A small network was trained on made-up records. Each row is its average activation on records with the value named, seen along a few directions.
Related values have similar rows: they may be neighbours, one step apart, or belong to one group.
Random noise pushes rows far along 2 fixed directions. That doesn't count. These rows show it; they differ only by the noise:
[ 186  -22 -383   49  248 -268 -527 -195 -197  -38  215    7]
[ 100  400   64 -210 -267  493   25   55  252  131   -7 -478]
[ 137   -7 -512   53   -7   15  -98 -346   55   36  226 -122]
[ 132  314   20 -161  -84  253 -222   57   83   74   32 -342]


Values of J:
j4: [-319  -40  253 -514 -254  225 -131  417  -64 -139  249   38]
j10: [-206   -5  166  133 -435   -9  -52  492 -378   95  167  461]
j5: [-138 -123  -30   92  -50 -319  386 -127  105 -118  -93 -277]
j6: [  41  187  392  188  394 -361 -320  178    8 -186 -145  229]
j1: [  67  638  696 -112 -449  632  303  395  128  250 -228 -623]
j7: [-309 -269  447 -233 -217  234 -121  186  -32  122 -176  256]
j8: [ 110  258  720 -299  297 -153 -466  587 -145  196 -212 -544]
j11: [  49 -224 -238   93  343 -859   51 -153 -301    4  141  -56]
j2: [ -56  281  458  -20   -3 -113  340  148  209  -96  -82  -68]
j3: [-246  329  893 -402 -178  764 -176  654  -32  -32 -702 -100]
j9: [ 100 -395 -326  167   28  372  403 -361  281  -89 -306  370]
j12: [ 197  196  -11  -46 -174  311   77 -107  -28  119   56 -208]
j13: [ 115  170  133   99  317  127   26  179  290 -108 -144  266]
J is arranged as a line.
Going along J from j10 by way of its neighbour j4, in what order are j7, j8, j2, j12 met? -> j7, j2, j8, j12
List every value one step from j9, in the order listed. -> j3, j13

Values of T:
t7: [  51   68  115   87  205 -151 -164  114  -29 -186 -188   55]
t4: [ 175  248 -111  -51 -242  242   11  -17   56  219  121 -283]
t13: [  63 -310  -44  111  295    5 -298  -24 -155 -161  -27  362]
t11: [   3   11 -158   48 -276   35  396 -290  206  119  -50 -385]
t2: [ 198  232 -105  -35 -105  220 -132 -138    4   59  310 -163]
t5: [-187 -187 -290 -117 -216  425  428 -265  253   44  -63  112]
t3: [-226 -130 -302  122 -273 -126  351 -109   54  173  216  291]
t12: [ 260  -30   62   88  452 -567 -791  129 -609   -1   42   16]
t8: [  12  299  378 -218  -11   40  244  153  182   31 -217 -377]
t6: [ -10  319  555  -87  168  158 -228  393   81 -119 -354   85]
t1: [ 105 -129 -105  149  180 -383   27  -55  136  -89  -12   43]
t10: [-205 -203  185 -135   99   23 -293  250 -231  -88  -22  153]
t9: [-249 -313 -419  126 -304   50  596 -336   99    1  323  147]
T is arranged as a line.
Going along T from t2 by way of its neighbour t4, in what order are t13, t3, t12, t1 met? -> t12, t1, t13, t3
List every value one step from t10, in the order listed. -> t5, t9

Values of S:
s9: [-280  204  558 -490 -395  484  -77  600   -3   25 -144 -269]
s13: [ 193  437  215  -51 -268  526  221  145  190   11   16 -590]
s1: [ 184  178 -188   89 -255   94  150 -359  118  132   76 -312]
s3: [ 237  344  197    2  -96  449   24   74   93  195  -47 -315]
s12: [-290 -198 -164 -179 -273  293  273  -26  184  108  247  107]
s11: [-164 -280 -282    9 -212  295  376  -80    9  -47  -20  244]
s7: [ 103  150 -319  109 -340  601  382 -541  269  118    8 -357]
s6: [ -71 -439 -735  291 -120 -408  751 -402  189   95  317  -84]
s2: [-140   16   60   18  255 -588   75 -115  -32 -108  -55   73]
s10: [-138 -135  448  -86  -34   27 -394  271 -254   41   -1  231]
s8: [  46  -15  223   30  297 -231  -80  208  137  -98 -413  110]
s4: [ -79  -37  -62  -42   67  120   52   -9  103 -199  -60  405]
s5: [ 127  285  102  -54  -23 -280 -157  156 -124  215   76 -334]
s14: [  72 -382 -457  325  357 -193   98 -444  139 -180    2  523]
S is arranged as a line.
Going along S from s9 by way of its neighbour s12, in what order are s11, s6, s8, s5 met? -> s11, s8, s6, s5
List every value one step from s7, in the order listed. -> s3
Fewest steps between s10 and s13? -> 9
